These are the activations of a small neural network, seen along a few directions. Each row is one input.
Each table varies a few parts of the input and shows all the possible inputs, shuffled.
Descriptions start from the smaller parts, as in this example, which fits no table here: one of 5 places around a ring, together with either a single point or one of 11 places around a ring or (one of 3 separate values, together with one of 6 places along a line).
Shared parts are said once, and a part with two or three values counts as separate values.
In the rows, zero is written as 128.

Other details of the inputs vary at random and push rows far along two fixed directions, the same in every table; ignore that.
To show where, the next rows are all for the same input, with only those details redrawn:
[126 106 117 150 123 118 134 113 154 133 122 114 137 102 150 160 134]
[ 96  90 120  78 119 131 154 105 108 117 110 130 171 178 121 146 102]
[128 147 129 118 144 136 116 120 116 121 131 146 108 160 102 109 122]
[133 116 117 161 127 118 127 116 158 134 126 115 126  95 149 156 139]
[136 159 130 132 148 136 108 123 122 123 136 148  94 150 101 104 129]
[128 148 129 119 144 136 116 120 117 121 131 146 107 159 102 109 123]
[128 146 128 120 143 135 117 120 118 121 131 145 109 157 104 111 123]
[ 96  91 120  79 120 130 154 105 108 117 110 130 170 177 121 146 102]

A family of inputs:
x1: [ 99  82 135  51 114 128 149 137 109 100 104 138 190 166 134 133 105]
x2: [140 156 129 126 144 132 100 127 108 140 139 136  96 137 107  97 129]
x3: [133 163 143 130 146 134 110 137 119 137 140 143 101 142 109 102 125]
x4: [126  99 114 137 128 122 142 108 148 134 127 103 134 105 143 154 134]
x5: [101 109 131  74  97 131 169 127  95 113 103 135 199 177 123 149  97]
x6: [132 161 141 129 149 133 113 128 120 125 143 147 101 153 107 102 130]
x7: [129  96 116 141 127 117 135 109 141 140 127  90 127 101 139 152 137]
x8: [135 111 116 151 128 111 123 115 145 147 134  94 116  90 145 143 140]
x9: [164 202 145 165 144 150  94 171 121 121 151 169  57 124  99  66 153]
x10: [134 117 119 161 128 119 129 114 159 132 126 113 125  94 151 153 137]
x11: [134 105 133 130 119 115 122 149 155 118 119 126 147  87 160 145 142]
x12: [130 146 140 113 130 141 119 159 112 110 129 157 118 144 113  93 132]
x13: [102 105 133  90 122 127 147 123 108 135 115 128 165 162 129 140 104]
x14: [142 164 140 135 129 148 122 160 115 116 137 156 100 138 112  88 136]
x15: [146 123 122 194  99 116 142 146 174 138 128 105 142  50 180 175 150]
x16: [ 93  91 129  80 120 126 159 110 105 120 114 129 179 178 129 147 104]
x17: [138 105 122 183  97 123 147 151 171 135 127 108 143  52 184 165 156]
x18: [136 109 115 149 128 111 125 114 143 145 129  93 119  93 146 142 136]
x19: [126 151 140 118 146 132 122 124 113 121 135 145 115 162 109 106 122]
x20: [129 162 139 109 118 135 131 142 100 118 122 154 140 164 102 115 117]
x21: [144 123 122 192  97 117 142 146 175 139 130 105 142  50 180 176 152]
x22: [135 103 118 151 131 116 132 109 147 140 130  89 117  90 142 147 139]
x23: [124 150 142 111 143 135 121 132 109 133 131 143 118 158 109 105 113]
x24: [103 105 128  87 117 131 142 118 104 135 123 124 167 160 124 131 101]
x25: [143  98 109 184 127 110 136 110 180 143 128  87 123  51 170 172 151]
x26: [140 173 138 133 125 142 121 155 112 120 137 155 110 146 106 104 128]
x27: [143  97 108 183 125 110 134 112 179 145 128  89 124  53 168 175 153]
x28: [ 97  86 119  68 116 128 152 107  92 132 112 116 176 168 129 138  98]
x29: [129 164 140 112 118 136 132 142 105 118 126 151 137 158 104 115 119]
x30: [142  96 108 181 119 100 125 115 169 156 129  78 122  51 171 169 152]
x31: [ 95  90 126  73 112 130 154 113  98 132 114 121 185 170 128 138  92]
x32: [102 103 122  90 124 132 148 108 115 118 118 129 157 168 121 140 108]
x33: [164 191 137 157 170 138  80 129 122 133 160 133  34 126  79  69 150]
x34: [134 120 124 157 120 117 122 126 146 151 132 112 135  89 150 145 132]
x35: [140 158 142 129 136 142 113 161 121 111 134 156 104 129 115  87 137]
x36: [105 101 121  82 121 129 140 112  98 135 121 119 159 158 126 132 107]
x37: [103  98 133  84 109 137 152 146 111 107 115 139 170 152 134 127 117]
x38: [163 202 137 168 166 138  77 135 132 127 153 159  43 130  88  77 147]
x39: [168 199 153 148 162 136  67 169 138 112 152 167  56 111 101  64 156]
Question: Changing only one part turns x39 into x11. The same change can be made to x6. Which row results?
Answer: x16
Question: What do these inputs look like to the network?
Answer: one of 3 separate values, together with either one of 5 places along a line or one of 8 places around a ring
Question: List by row number the other rows that have the choice among 3 separate values in common with x15.
Answer: x1, x5, x10, x14, x18, x19, x22, x23, x25, x28, x31, x35
Question: Which other rows does x10 become when the choice among 3 separate values takes its other values? List them by row number.
Answer: x32, x38

A family of inputs:
x40: [134 179 145 119 127 151 120 162 102 109 134 176 111 167  98  87 125]
x41: [118 162 148  73 136 150 122 146  63 131 140 153 119 197  82  66 102]
x42: [137 128 128 169 146 126 117 124 165 127 136 129 100  97 144 134 148]
x43: [ 96  84 131  78  99 137 162 146 109 112 109 139 191 154 148 138 109]
x44: [134 151 142  99 140 138 110 147  91 134 141 135 106 149 100  76 121]
x45: [143 156 141 102 143 132 101 147  98 126 141 131  95 141  93  77 131]
x46: [134 178 134 130 149 145 123 119 122 100 133 167  96 180  82 108 126]
x47: [132 141 133 146 108 136 138 155 134 119 124 147 140 117 142 133 135]
x48: [106  71 121 104 134 123 143 111 146 114 115 117 152 130 147 151 126]
x49: [111 168 152  73 165 133 100 113 103 106 123 186 131 218  82 100  96]
x50: [126 109 116 122 143 122 115 105 123 146 133 105 110 124 122 122 125]
x51: [142 116 114 160 144 115 105 108 148 155 139  96  94  82 140 131 142]
x52: [141 191 141 125 126 144 126 142  91 129 140 149 108 166  85  96 117]
x53: [115  76 108 120 128 115 135  97 132 148 122  88 142 111 146 151 122]
x54: [116  89 123 114 141 125 134 115 147 114 120 123 135 127 140 139 131]
x55: [102  75 111  63 132 121 140  91  98 126 114 101 153 168 112 134 105]
x56: [150 131 133 159 126 127 107 164 156 123 133 134 109  71 154 116 156]
x57: [132 119 133 120 124 125 123 142 118 144 134 110 129 107 137 115 130]
x58: [136 179 143 126 128 142 123 146  93 139 142 144 108 158  97  93 118]
x59: [ 99  98 133  76 106 133 159 131  87 138 120 117 178 163 131 128  99]
x60: [119 113 124 132  88 130 164 143 139 111 108 134 179 122 152 169 126]
x61: [134 187 141 114 165 122  78 103 105 147 139 158  99 175  85  97 105]
x62: [151 127 130 148 127 115 112 143 139 140 136 101 111  74 141 122 149]
x63: [114  86 123 111 139 125 134 115 147 114 120 122 137 127 142 141 130]
x64: [143 148 132 173 110 131 129 159 152 126 130 142 126  88 153 138 147]
x65: [109  85 111 124 122 119 145  96 126 152 124  95 150 124 146 155 116]
x66: [133 187 158 106 141 131  90 155 113 115 125 187 131 163 107  96 115]
x67: [137 139 126 177 136 126 128 121 165 125 133 132 108 104 141 148 147]
x68: [ 96  59 108  60 125 118 150  88 102 127 109  95 168 166 121 147 102]
x69: [103 104 128 100  94 128 170 129 101 141 117 113 185 149 141 153 103]
x70: [140 143 115 176 132 122 122 106 141 156 140 109 102 104 132 143 135]
x71: [145 125 132 152 124 127 111 163 154 122 131 133 116  76 154 119 153]
x72: [135 142 134 102 167 135 101 124 125  97 133 150  83 161  90  88 136]
x73: [113  94 129 119 101 130 151 150 134 120 115 131 172 113 163 145 127]
x74: [112 111 119 130 118 128 160 105 145 108 113 131 157 148 131 171 123]
x75: [131 169 136 132 153 144 119 124 122 110 136 164  93 171  93 102 128]
x76: [149 122 129 145 124 122 110 159 155 112 127 129 117  75 150 122 157]
x77: [131 159 139 123 162 144 107 128 123 113 141 161  84 163  97  87 130]
x78: [110  85 121 130 127 124 149 112 153 122 119 119 152 120 156 160 129]
x79: [129 108 125 115 151 123 118 117 147 103 124 127 112 127 124 126 140]
x80: [139 180 122 136 144 139 117 105 103 133 139 141  89 172  77 106 117]
x81: [151 160 129 181 107 131 131 155 156 117 127 143 124  88 144 144 149]
x82: [119 123 125 127  94 126 165 127 116 136 118 112 172 132 137 161 114]
x83: [ 99 104 125 100 124 135 160 108 123 110 114 139 161 174 125 151 111]
x84: [146 126 132 151 124 128 110 163 154 122 132 133 116  75 155 118 153]
x85: [143 150 116 179 134 123 119 107 140 156 141 112  96 105 128 138 136]
x86: [150 129 131 141 127 125 108 160 150 110 128 134 112  84 141 114 155]
x87: [ 98  89 131  84 102 129 162 131  96 142 119 110 183 150 141 139 102]
x88: [118  78 124  97 106 121 143 147 137 106 109 121 169 109 154 145 133]
x89: [146 121 125 152 155 118 106 122 168 110 131 122  91  93 134 128 156]
x90: [119 120 120 138 122 129 154 107 149 109 117 133 147 141 131 166 127]
x91: [105 128 146  83 116 112 130 124 103 144 114 135 191 159 134 144  92]
x92: [144 154 113 175 129 124 125 102 140 146 136 113 102 114 118 146 134]
x93: [113  95 112 127 126 121 139  99 125 152 128  99 140 125 141 148 118]
x94: [143 138 135 165 119 131 118 163 152 127 134 138 118  81 156 123 149]
x95: [149 128 131 140 128 117 111 143 134 138 136 104 111  82 137 118 146]
x96: [150 116 111 161 145 109 103 105 153 144 136  91  90  77 136 135 149]
x97: [132 177 143 118 128 143 127 145  86 137 140 147 113 167  94  91 114]
x98: [145 127 132 152 126 119 113 146 138 151 140 104 113  75 147 120 144]
x99: [144 137 118 178 142 120 107 111 147 160 145 104  87  88 137 129 142]
x100: [123 117 107 146 114 121 151  92 133 143 122 103 144 127 132 170 119]
x101: [149 160 129 179 109 124 135 139 140 145 136 114 122  90 137 147 139]
x102: [106 110 126  98  89 138 171 139 115 103 104 145 191 159 135 157 111]
x103: [123 132 116 139 129 127 134 102 118 149 132 116 121 143 117 138 118]
Question: What do these inputs look like to the network?
Answer: one of 4 separate values, together with either a single point or (one of 3 separate values, together with one of 5 places along a line)
Question: Changing only the choice among 4 separate values turns x53 into x44. The same change can be made to x55. Which row results?
Answer: x95
Question: Changing only the choice among 4 separate values turns x42 into x99. The same change can be made to x74. Which row results?
Answer: x92
Question: Which other rows does x76 become when the place on the line of 5 takes its other values? List them by row number.
Answer: x43, x64, x84, x102
Question: Which other rows does x96 become when the choice among 3 separate values takes its other values? List them by row number.
Answer: x55, x68
Question: A walk changes only the place on the line of 5. It starts at x89 and steps to x54. List the rest of the walk in order.
Answer: x78, x75, x46
Question: Which other rows does x45 become when the choice among 3 separate values takes its other values? List them by row number.
Answer: x62, x95

A family of inputs:
x104: [184 187 139 233 135 122  86 172 188 134 151 135  63  26 157 118 182]
x105: [132 115 126 145 121 122 131 132 144 132 126 116 135  98 150 142 137]
x106: [184 181 128 231 158 115  74 137 183 152 158 116  39  34 141 114 177]
x107: [100  91 126  89 103 129 163 127 113 120 110 127 186 153 141 153 107]
x108: [125 111 124 141 115 121 141 128 141 133 123 115 146 107 149 153 131]
x109: [102  91 121  93 111 127 156 113 114 127 113 118 174 153 134 151 108]
x110: [122 151 139  96 125 143 131 146  99 111 125 158 134 172 104 103 115]
x111: [137 203 145  90 171 154  91 129  72 117 148 174  63 215  44  44 111]
x112: [123 148 141  92 129 143 125 150  99 109 126 160 130 170 103  95 118]
x113: [104  64 108 113 119 113 154  91 138 139 114  89 165 121 152 173 118]
x114: [130 189 141  80 170 152  96 118  69 118 145 168  72 222  45  51 107]
x115: [101  63 107 112 114 113 161  87 134 139 111  89 175 129 152 180 113]
x116: [105  67 115 109 104 117 160 114 137 131 110  99 183 116 162 174 119]
x117: [107  70 112 113 118 114 151  98 137 137 115  94 166 120 153 169 119]
x118: [165 153 131 208 130 118 102 151 178 140 142 120  89  42 161 135 167]
x119: [128 164 145 103 127 147 126 155 101 108 129 168 126 170 100  93 119]
Question: What do these inputs look like to the network?
Answer: one of 2 separate values, together with one of 8 places along a line
Question: Changing only the place on the line of 8 turns x114 into x110. The same change can be made to x117. Which row results?
Answer: x112
Question: Which other rows does x104 become when the choice among 2 separate values takes its other values? List them by row number.
Answer: x119
